A small network was shown many inputs. Here are its activations along a few directions, one row for each input.
In each table, some parts of the input vary, and every possible input appears once, in random order.
Descriptions start from the smaller parts, as in this example, which fits no table here: one of 5 places around a ring, together with either a single point or one of 9 places around a ring or (one of 3 separate values, together with one of 4 places along a line).
Shared parts are said once, and a part with two or three values counts as separate values.
In the rows, zero is written as 128.

Rows:
x1: [ 68 109  98 131  66 107 123 159 130 124  65  73 143  85 150 233 115 102
 121]
x2: [154 135  66  88 188  60 145 185 158 142  79  87 104 116 136 134 185  66
  89]
x3: [199 149 114 146 148 159 118  98  81 113 136 111 102 149  99  95 173 193
  50]
x4: [146 127 159  95 164 103  98  78 172 104 204 214 120 156 161  69  67 126
 130]
x5: [ 99  76  97  80 168 133 152 203 209 169 148 166 122 180 161  64 112  82
 135]
x6: [192 113  71 116 181  99 160 170 157 138  77  69  81 169 114 121 186  84
  58]
x7: [129 158 205 209  96 174 143 115  67 138 133 137 176 122 106 156 156 183
 183]
x8: [107 186  87  98 148  57  75 122  97 105 116 127 137  23 137 136 155 145
  97]
x9: [126 115 170 181  98 171 195 161 134 171 106 102 167 153  95 204 178 128
 195]
x10: [153  98 124 149 107 204 187 147 129 171 133  97 147 174  78 197 191 136
 124]
x11: [ 75 151 125 151  71 101  68 106  67  80  91 104 149  59 145 183  96 165
 113]
x12: [103 113 146 112 117 153 104  80 163  88 194 203 139 143 141 111  52 111
 197]
x13: [161 148 150 172 109 205 137  88  78 142 161 131 153 137  78 143 175 209
 106]
x14: [191  97  81 129 141 160 173 156 141 153 105  79  97 183  95 154 188 119
  61]
x15: [ 46  59 149 115  84 179 148 125 151 196 172  97 111 105 102  97  88  90
 207]
x16: [ 71 151 150 103 104 139 149 105 142 188 191 152  93 119 143   7  77 153
 110]
x17: [144 109 131 106 141 130  90  92 178  92 225 209 129 150 136  92  64 124
 157]
x18: [128 125 170  88 157 114  96  81 158 104 152 204 121 174 163  78  52 115
 159]
x19: [108 113 161 108 132 132 110  75 145  97 157 196 133 155 162 102  39 100
 199]
x20: [161 180  94 105 182  58  88 129  90 100 107 125 115  74 142  80 170 132
  77]
x21: [103 108 165 173  75 137 168 180 122 129  52  74 153 141 138 209 122 108
 181]
x22: [103 128  59  75 134  63 126 181 145 136  83  97 133  66 137 184 166  73
 113]
x23: [198 168 107 138 190  95 104 111  95  98 109 103  85 133 114  62 169 157
  45]
x24: [108 155 193 204  73 138 113 124  62  98  77 114 163 106 138 160  97 171
 165]
Describe the family of inputs behind these rows. -> either one of 3 separate values or one of 5 places around a ring or (one of 2 separate values, together with one of 8 places around a ring)
Change only the choice among 2 separate values in x11. List by row number the other rows that result. -> x1

Rows:
x25: [111 118 116 108 140 111 110 134 131 141 155 130 116 111 137 106 144 105
 140]
x26: [152 135 139 110 142 133 132  86 139 118 176 167 126 148 137  92 112 149
 119]
x27: [158 140 146 119 145 128  95  68 106  85 162 171 117 154 142  91  95 149
 109]
x28: [ 63 126 199 171  51 175 144 105 105 162 142 144 172 124 112 166 103 170
 188]
x29: [128 120 119 148 110 124 149 195 127 169  86  82 123 124 106 134 183 140
 103]
x30: [137 107 110 109 143 116 126 134 190 107 155 153 113 146 129 118  92  71
 142]
x31: [104 145 105 115 134 131 117 112 114 118 113 107 120  98 132 133 136 140
 103]
x32: [140 119  86 103 136 138 124 122 147 118 119 110 118 130 113 147 149 120
 133]
x33: [159 162 122 129 157 110  93  92  97  83 113 133 134 114 127 148 152 153
 119]
x34: [128 142 131 141 142 107  79  98 105  95 144 162 124 118 119  92  89 142
 111]
x35: [141 137 115 132 150 128 112  97 133 115 182 164 122 147 115 114 113 123
 109]
x36: [143 112 120 101 138 141 132 113 150 130 167 161 109 146 146  82 104 122
 140]
x37: [ 79 102 169 164  53 196 142 127 122 156 147 141 152 134 117 172  98 134
 215]
x38: [146 140 168 137 149 122 113  93 127 110 148 193 124 113 141  62  91 159
 130]
x39: [ 77 144 209 182  67 161 116  97  74 118 121 136 185 109 129 160  92 182
 201]
x40: [103 114  89  97 137 107 132 146 165 129  96 106 127 127 144 158 121  94
 132]
x41: [121 115 122 110 126 113 165 168 146 169  58  96 127 126 115 156 161  92
 121]
x42: [107 144 149 118 156 135 127 110 125 126 163 154 107 147 140  55  91 138
 131]
x43: [ 48  85 182 160  62 159 155 149 150 157 119 123 162 127 140 180  70 112
 219]
x44: [135 110 109 117 127 103 133 181 150 150  95  88 135 122 127 157 138  76
 120]
x45: [112 113 138 106 156 109 140 146 184 135 147 151 109 170 150  75  75  98
 160]
x46: [115 102 139  79 134 119 138 115 183 132 145 160 118 159 149  89  89  88
 133]
x47: [132 104  94 146 132 134 155 182 151 142  82  83 148 154 133 177 168 103
 102]
x48: [149 117 113 126 140 146 162 149 105 159  88  89 115 136 104 154 184 114
 118]
x49: [137 161 116 135 107  98 110 124  77 109  95 118 127 104 137 139 134 153
  90]
x50: [169 156 114 169 124  99 137 123  63  90  87  89 128 120 112 151 166 152
  98]
x51: [137 111 107  94 149 138 127 132 150 114 171 160 125 128 123 109 125 123
 138]
x52: [169 119 106 124 129 136 132 155 126 138 121  90 125 123 100 147 167  95
 119]
x53: [139 156 123 117 136 107  86  96 102 100 131 131 131 100 126 118 114 157
 110]
x54: [162 163 122 179 136 137 128 138  91 101  90  88 157 123 128 156 182 165
  85]
x55: [115 142 112 130 112 121 134 141 100 135 117  98 111  96 143 131 137 139
  87]
x56: [133 145 135 144 128 126 154 140 104 173  88  99 125 115 102 146 179 150
  90]
x57: [117 137 119 112 140 129 110 114 125 125 152 111 116  92 132 110 117 144
 107]
x58: [160 145 126 152 121 126 151 158 110 137 105  95 140 145  99 163 201 157
  84]
x59: [151 113 132 114 152 150 140 116 163 143 172 195 110 147 144  76 110 116
 150]
x60: [132 108 105 110 149  95 107 153 171 116 155 131 112 132 158 142 124  81
 150]
The inputs of x51 and x34 match in every part but one. If x25 is changed in the same way as x51 into x34, which row does it become? -> x53
Describe the family of inputs behind these rows. -> one of 4 places along a line, together with either a single point or one of 8 places along a line
Change only the place on the line of 8 in x45. List by row number the other rows that result. -> x30, x40, x41, x44, x46, x47, x60
Which other rows agree with x35 in the place on the line of 4? List them by row number. -> x26, x28, x31, x42, x55, x56, x57, x58
Start at x43 and move only the place on the line of 4, one step at a time. The first step leads to x37. Which rows follow, in order? -> x28, x39

Rows:
x61: [159 107 116 118 167 139 169 159 162 153  95 119 114 171 114 107 150 111
 114]
x62: [ 76 154 214 206  26 183 138 106  64 131 131 115 176 121 102 213 114 173
 211]
x63: [105 151 143 137 142 109  81  93 133  80 185 194 137 123 152  93  57 144
 161]
x64: [ 70  69 169 174  47 205 174 162 134 173  85  78 168 142 115 234 115 106
 220]
x65: [178  95  94 100 159 135 154 156 143 125  88 103 129 144 130 180 171 107
 101]
x66: [131 166 140 160 134  91 111 153  62  83  78  89 126 118 125 142 159 175
  73]
x67: [174 181 122 139 129  95 114 125  68 118 152 132 125 108 104 143 157 148
  94]
x68: [170 159 158 138 156 127 115  86 109 118 173 158 135 130 111 108 153 158
 130]
x69: [ 92 107 117  74 128 116 129 107 190 160 134 166 108 143 169  86  73  75
 149]
x70: [ 96 125  77 123 128 103 147 180 139 132  44  61 105 119 128 155 163 100
  74]
x71: [140 174 110 150 118 108 119 140  64 109 115  90 117  88 125 126 173 169
  62]
x72: [111  65  97  81 129 144 128 120 185 157 143 136 114 134 119  78  99  92
 151]
x73: [ 80  85 100 104 167 125 116 125 192 110 150 176 127 143 155 109  69  80
 164]
x74: [122 129 142 105 131 129 103  84 106 118 185 162 117 105 100  62  90 161
 144]
x75: [141 110  97 102 143 136 141 111 192 170 145 126 116 145 123 119 157  85
 130]
x76: [181 166 143 142 148 125 125 107 112 120 176 137 134 112 128 130 157 175
  93]
x77: [128 164 172 119 116 105 103  82 123 113 153 198 134 129 160  69  70 142
 151]
x78: [151  98  95 131 135 129 137 208 126 134  71  65 120 129 144 150 178 102
  84]
The inputs of x73 and x63 match in every part but one. If x72 is changed in the same way as x73 into x63, which row does it become? -> x74
Describe the family of inputs behind these rows. -> one of 2 separate values, together with either a single point or one of 8 places along a line
Change only the choice among 2 separate values in x71. List by row number the other rows that result. -> x78
